Each row below holds a small network's activations on one input, seen along a few directions.
Each table varies a few parts of the input and shows all the possible inputs, shuffled.
Descriptions start from the smaller parts, as in this example, which fits no table here: one of 5 places around a ring, together with either a single point or one of 11 places along a line or (one of 3 separate values, together with one of 4 places along a line).
Shared parts are said once, and a part with two or three values counts as separate values.
In the rows, zero is written as 128.

Other details of the inputs shift rows strongly along two fixed directions, in all tables alike. That doesn't count.

Table:
row 1: [132 122 127 126 137 123 126 131 134 137 134]
row 2: [122 122 132 113 132 137 130 133 132 129 132]
row 3: [129 126 130 127 137 115 124 128 138 130 118]
row 4: [127 122 137 129 135 124 122 133 138 139 126]
row 5: [131 124 124 123 132 114 128 128 135 130 125]
row 6: [130 131 133 112 136 132 126 127 131 127 138]
row 7: [133 122 126 117 135 134 130 134 133 124 137]
row 8: [155 185  90 149  87 175 103 131  67 138  91]
row 9: [130 124 130 128 139 123 124 131 136 137 130]
row 10: [129 118 131 116 123 132 128 132 135 124 133]
row 11: [128 122 135 127 133 123 124 134 136 139 130]
row 12: [133 117 132 124 130 124 130 132 131 139 134]
row 13: [ 69 138 157 230 113 115 174 106  92  70 174]
row 14: [128 124 132 128 131 119 126 125 143 133 118]
row 15: [126 120 134 126 127 121 123 129 138 137 127]
row 16: [128 133 131 109 131 124 129 124 132 121 129]
row 17: [127 131 133 110 126 128 130 121 136 124 130]
row 18: [130 124 133 130 142 124 122 130 137 137 127]
row 19: [134 121 125 122 132 115 131 127 132 130 126]
row 20: [130 122 126 124 127 118 130 125 139 133 126]
row 21: [130 122 126 115 125 129 133 128 139 121 128]
row 22: [125 120 137 128 129 122 121 129 140 136 123]
row 23: [132 124 124 114 130 125 132 131 134 118 128]
row 24: [122 124 128 112 128 133 133 124 137 124 124]
row 25: [130 125 129 129 142 119 121 127 137 131 123]
row 26: [136 119 128 125 137 124 129 129 131 136 135]
row 27: [129 126 128 125 135 114 126 128 136 131 121]
row 28: [124 124 128 114 138 137 130 130 132 127 133]
row 29: [124 125 125 112 138 133 129 126 131 122 128]
row 30: [131 120 131 117 129 134 130 137 134 126 136]
row 31: [127 129 138 111 129 133 127 130 131 129 138]
row 32: [132 122 123 125 137 118 125 127 134 131 130]
row 33: [133 119 127 123 126 119 133 124 136 133 126]
row 34: [131 115 132 123 124 122 128 128 133 136 131]
row 35: [162 174  83 162  87 167 105 133  66 148  87]
row 36: [133 123 123 116 136 129 129 130 133 119 132]
row 37: [120 120 132 112 126 136 128 128 134 126 129]
row 38: [131 124 127 127 140 118 123 127 135 132 126]
row 39: [125 127 137 110 124 131 125 125 133 127 134]
row 40: [154 178  89 164  79 166 104 133  77 150  79]
row 41: [130 120 131 126 131 123 126 134 134 139 134]
row 42: [ 65 146 152 214 122 123 181 105  88  55 167]
Each input here is: one of 6 places around a ring, together with either one of 3 separate values or one of 4 places along a line.
Q: The inputs of row 17 and row 31 match in every part but the place on the ring of 6. If row 40 is changed in the same way as row 17 into row 31, which row does it become?
A: row 11
Q: Change only the choice among 3 separate values in row 7. List by row number the other rows that result.
A: row 6, row 28
Q: Change only the place on the line of 4 in row 25. List by row number the other rows that result.
A: row 32, row 35, row 38
Q: A walk changes only the place on the ring of 6. It starts at row 7 and steps to row 30. List the rest of the walk in order.
A: row 10, row 21, row 23, row 36

Table:
row 43: [129 130 128 112 136 135 131 127 118 119 147]
row 44: [121 137 144 119 135 138 123 132 127 128 142]
row 45: [131 119 125 114 112 129 139 126 128 115 138]
row 46: [119 115 126 117 117 136 139 131 133 115 124]
row 47: [133 118 133 125 126 137 132 139 125 132 152]
row 48: [117 114 136 124 112 136 136 135 136 128 128]
row 49: [131 139 128 131 150 114 123 125 129 125 127]
row 50: [121 114 133 128 130 144 132 143 129 131 138]
row 51: [134 126 132 136 141 115 122 127 124 140 139]
row 52: [124 112 135 140 134 137 128 140 133 141 134]
row 53: [119 137 137 108 122 130 130 119 130 112 128]
row 54: [128 112 128 145 140 124 126 138 132 138 127]
row 55: [117 125 140 136 140 137 120 133 136 138 130]
row 56: [138 192  98 175 104 166 121 122  62 112 104]
row 57: [136 116 135 137 129 129 128 136 128 142 148]
row 58: [110 127 140 121 118 137 128 128 139 126 124]
row 59: [124 112 130 142 122 116 130 130 139 135 117]
row 60: [125 129 130 109 118 127 135 119 124 116 136]
row 61: [126 140 128 115 130 119 133 114 133 111 120]
row 62: [130 126 139 131 135 128 124 129 124 143 146]
row 63: [127 139 130 127 132 106 127 117 135 122 116]
row 64: [135 132 119 119 145 125 134 121 121 119 139]
row 65: [124 135 146 131 139 130 119 129 130 138 138]
row 66: [124 130 122 136 151 121 124 129 135 125 119]
row 67: [136 116 129 139 117 109 130 126 134 136 130]
row 68: [130 117 118 140 145 120 132 137 131 128 123]
row 69: [114 125 142 133 122 129 124 125 142 136 120]
row 70: [121 126 133 142 146 125 118 131 136 135 123]
row 71: [123 138 135 112 140 138 126 127 124 114 138]
row 72: [139 183  93 173  82 156 131 115  62 113 102]
row 73: [123 115 124 121 135 144 135 138 126 117 135]
row 74: [117 125 135 138 128 117 122 123 142 132 113]
row 75: [121 134 148 127 121 122 123 121 136 136 127]
row 76: [125 118 117 124 126 126 142 125 136 114 117]
row 77: [126 125 141 128 117 120 128 121 131 140 136]
row 78: [129 118 135 121 107 129 136 131 131 129 142]
row 79: [112 128 131 114 123 137 131 124 136 112 121]
row 80: [140 116 127 142 136 117 126 134 128 139 141]
row 81: [135 120 123 118 131 137 135 134 122 118 149]
row 82: [120 111 137 136 116 129 132 132 139 138 124]
row 83: [141 122 115 124 139 126 138 129 125 117 141]
row 84: [142 121 117 137 140 113 132 132 127 128 137]
row 85: [128 135 139 136 145 118 117 126 130 135 130]
row 86: [140 181  95 185  83 143 124 118  64 125  98]
row 87: [130 126 134 133 123 107 126 119 130 137 128]
row 88: [116 129 129 117 141 145 127 131 130 114 131]
row 89: [136 131 122 131 146 111 128 125 123 129 135]
row 90: [119 131 122 121 132 126 134 118 139 111 113]
row 91: [126 116 120 136 127 112 136 129 138 125 113]
row 92: [132 115 137 133 111 121 132 128 134 139 138]
row 93: [129 118 115 127 144 134 138 133 130 117 127]
row 94: [114 128 138 124 136 145 124 136 133 128 134]
row 95: [124 134 141 133 127 110 121 119 136 132 120]
row 96: [204 145  89  12  99 167  53 156 147 215  52]
row 97: [137 122 117 121 121 118 142 121 131 115 131]
row 98: [123 128 140 116 113 127 132 124 127 130 140]
row 99: [120 129 124 133 133 113 128 122 141 122 109]
row 100: [122 132 120 124 150 134 130 126 133 114 123]
row 101: [138 120 119 133 122 105 136 124 133 125 127]
row 102: [127 128 138 119 131 135 128 132 121 133 150]
Q: The inputs of row 82 and row 69 match in every part but one. If row 48 is changed in the same way as row 82 into row 69, which row does it become?
A: row 58
Q: The inputs of row 46 and row 45 match in every part but one. If row 59 is changed in the same way as row 46 into row 45, which row does it become?
A: row 67
Q: Describe the family of inputs behind these rows.
A: one of 2 separate values, together with one of 5 places around a ring, together with one of 6 places around a ring
Q: Change only the place on the ring of 6 in row 89. List by row number the other rows that result.
A: row 43, row 51, row 62, row 64, row 102
Q: Change only the place on the ring of 5 in row 80. List by row number the other rows that result.
A: row 51, row 54, row 70, row 85

Table:
row 103: [141  82 153  93 173  77 136 130 189 133 159]
row 104: [147 155 123 128 102 129  91 126 111 163  98]
row 105: [148 110 119  93 134 144  93 156 166 176  80]
row 106: [163 147 110 129  96 135 101 140 123 163 101]
row 107: [141 136 121 131 133 132 139 130 115 123 147]
row 108: [107 123 151 121 127 124 127 125 145 144 122]
row 109: [153 125 102  91 156 156  91 154 142 151 103]
row 110: [165 134  97 150 140 139  96 144 120 159  86]
row 111: [ 99 175 126 184 118 158 136 115  70  97 143]
row 112: [ 92 129 134 204  78 142 158 134  89 105 134]
row 113: [ 96 119 132  95 162  93 160 101 161  58 144]
row 114: [129 100 118 101 133 134 131 145 133 122 147]
row 115: [128 144 128 129 129 144 131 136 118 109 151]
row 116: [ 86 140 158 158 142 125 150 119 112  76 176]
row 117: [ 86 112 144 111 141 102 174  95 156  56 138]
row 118: [102 139 124 179 135  83 169  89 120  61 126]
row 119: [113 150 141 199 122 115 141 115  92 101 144]
row 120: [ 89  78 185 104 162 101 169 121 183  88 193]
row 121: [128  90 164  86 178  72 124 117 179 137 153]
row 122: [138 105 115 158 120 113 138 134 115 128 134]
row 123: [146 115 116  85 173 121 114 140 156 158 120]
row 124: [163 132  90  66 117 101 103 116 162 146  62]
row 125: [135  90 149  78 182  90 144 139 181 126 166]
row 126: [115 128 123  97 118 105 141 112 160 106  90]
row 127: [ 95 134 150 158 133 132 160 115 115  76 187]
row 128: [145 177  75 140 113 136 134 115  87  98  79]
row 129: [118 131 144 140  99 138 137 128 130 129 134]
row 130: [144 130 127 151 123 119 133 120 120 127 142]
row 131: [145 163  99 182 116 146 111 126  88 147  98]
row 132: [120  78 164  62 150 118 143 124 185 120 169]
row 133: [125  88 129 101 116 142 138 142 137 127 138]
row 134: [150 139  88 156 104 152 130 149  77 135 115]
row 135: [132 135 128 150 141 113 123 116 118 138 125]
row 136: [148 135 106 153 122 138  95 142 126 161  86]
row 137: [136 115 147  59 136 139 106 130 151 148 124]
row 138: [141 126 113 131 132 128 147 130 107 128 148]
row 139: [149 147 102 160  80 140 122 125  90 151 114]
row 140: [125  79 147  70 139 125 147 126 164 129 161]
row 141: [150 150 119 130  99 131  94 134 115 158  98]
row 142: [151 125 132  70 112 137  91 148 155 174  92]
row 143: [132 164 106 180  98 146 107 125  96 153  95]
row 144: [ 98 124 157 183 115 102 157 107 127  99 170]
row 145: [107  95 145 143 195 100 149 136 158 107 156]
row 146: [148  82 119  92 121 104 113 144 162 164 120]
row 147: [125 157 112 148 103 180 117 130  94 136 104]
row 148: [140 174 101 159 121 155 118 129  72 140 108]
row 149: [ 93 143 134 204 119 166 146 128  91  91 131]
row 150: [106  97 169  88 148 119 138 126 163 111 159]
row 151: [158 161 109 110 129 144 100 136  98 155 105]
row 152: [ 81 139 143 173 151 134 151 116 115  87 166]
row 153: [ 85 134 157 189 129 100 148 103 119 109 152]
row 154: [ 53 152 184 222 107 118 169 104  94  75 165]
row 155: [140 147 116 103 109 171 105 130 108 153 100]
row 156: [125 108 138  89 138 128 110 138 173 168 106]
row 157: [160 144  93  99 108 165 114 138 100 145 124]
row 158: [159 122 125  74 110 140 101 153 161 174  97]
row 159: [162 152  93 170  93 144 126 125  75 144 115]
row 160: [171 132 111  66 146 131  95 149 137 165 107]
row 161: [146 134 112 120  83 153 122 138 114 161 106]
row 162: [107 114 162  85 168 109 127 121 156 111 167]
Q: Describe the family of inputs behind these rows.
A: one of 6 places around a ring, together with either a single point or one of 9 places along a line
Q: The inputs of row 110 and row 109 match in every part but the place on the ring of 6. If row 119 is changed in the same way as row 110 into row 109, which row does it become?
A: row 116
Q: Change only the place on the line of 9 in row 104. List by row number the other rows that result.
A: row 106, row 136, row 139, row 141, row 143, row 144, row 146, row 153
Q: Change only the place on the line of 9 in row 129. List by row number the other rows that result.
A: row 105, row 108, row 112, row 142, row 154, row 156, row 158, row 161
Q: A walk changes only the place on the ring of 6. It starts at row 126 and steps to row 117. List the rest of the walk in order.
A: row 113, row 128, row 118, row 124
Q: List by row number the other rows that have the place on the ring of 6 in common with row 120.
A: row 117, row 132, row 133, row 137, row 140, row 147, row 149, row 150, row 155
